A small network was trained on invented records. Each row is its activation on one of them, seen along a few directions.
Records have a field called VUV. Each example row is followed by its value.
Other fields move the rows too, some of them a lot.
(in the rows, 500 means zero)
Strong random noise was added to every row along 2 fixed directions; ignore it. To show where, here is one row again and again, with new noise each time:
[532 512 456 573 554 593 396 386 421 444 683 391 608 648 430 444 593 353
 556 306 477 520]
[522 513 484 571 533 587 421 412 419 443 659 398 605 622 435 444 595 361
 555 329 468 518]
[420 525 748 586 326 560 675 665 391 427 444 437 586 391 497 464 649 431
 515 540 389 512]
[486 518 649 433 489 407 453 524 434 462 480 520 569 437 368 382 447 428
 677 448 426 491]

[474 507 638 276 508 256 412 557 556 536 315 644 457 320 369 424 266 565
 707 606 399 444]
gaz
[454 489 443 609 407 653 645 533 507 503 507 455 483 540 629 598 624 559
 326 563 511 546]
zuva
[414 464 718 354 458 318 478 663 500 577 289 619 499 273 419 407 329 561
 697 642 424 466]
vov
[578 504 544 183 601 194 360 522 725 581 248 836 387 232 386 500 100 652
 694 774 550 471]
lak
[475 511 729 372 480 307 474 557 452 486 371 561 541 340 339 371 372 467
 715 504 432 471]
vusak
[595 553 366 468 578 517 549 435 646 522 469 632 370 481 573 674 489 574
 395 617 606 547]
lak
[408 458 601 673 382 679 615 622 423 525 500 374 574 501 609 538 690 465
 396 551 456 498]
vov
[507 503 459 532 490 502 539 498 521 501 515 483 476 544 549 521 518 537
 449 500 535 503]
linod
[480 501 569 534 498 517 455 478 416 474 544 443 592 523 421 434 524 399
 577 395 454 508]
vusak
[470 531 608 606 357 625 600 611 440 427 517 442 490 404 544 497 599 468
 432 597 463 500]
ledan
[417 445 608 665 405 644 586 562 404 526 523 339 583 517 575 515 692 436
 411 496 469 474]
gaz
[561 493 273 588 552 623 486 383 562 503 618 454 467 663 607 593 580 528
 339 445 568 557]
fofo
[535 479 275 577 594 611 408 343 479 511 687 399 516 751 535 526 551 485
 389 326 595 489]
zuva
[524 468 520 468 471 435 585 506 484 487 460 540 433 422 555 480 467 524
 427 533 517 498]
fofo
[530 511 450 438 532 421 484 477 582 516 470 574 439 506 504 509 428 583
 528 530 525 509]
linod
[535 523 521 503 571 446 313 494 424 457 561 463 584 526 357 354 427 387
 667 355 508 453]
ledan

Here are new rows. What is VUV for each?
[638 551 191 405 720 514 336 296 675 527 595 665 392 624 508 633 407 536
 460 500 632 545]
lak
[536 520 454 398 543 378 477 449 491 465 473 561 463 528 467 466 446 492
 531 435 442 484]
fofo
[500 457 587 420 458 374 594 554 472 502 395 579 427 357 528 445 396 541
 468 566 500 477]
fofo
[642 542 219 428 722 495 337 284 674 524 596 617 440 618 499 633 422 500
 484 476 585 534]
lak
[540 483 495 433 530 373 517 457 483 477 468 537 441 479 503 462 442 498
 487 459 507 467]
fofo
[509 512 369 502 534 554 467 410 539 504 596 491 477 644 536 553 537 527
 455 466 507 511]
linod
[551 536 449 596 541 605 367 421 421 437 680 365 591 621 440 433 595 338
 566 315 484 482]
ledan
[467 501 508 497 517 536 406 485 474 527 557 447 563 551 466 488 519 436
 590 442 442 472]
vov
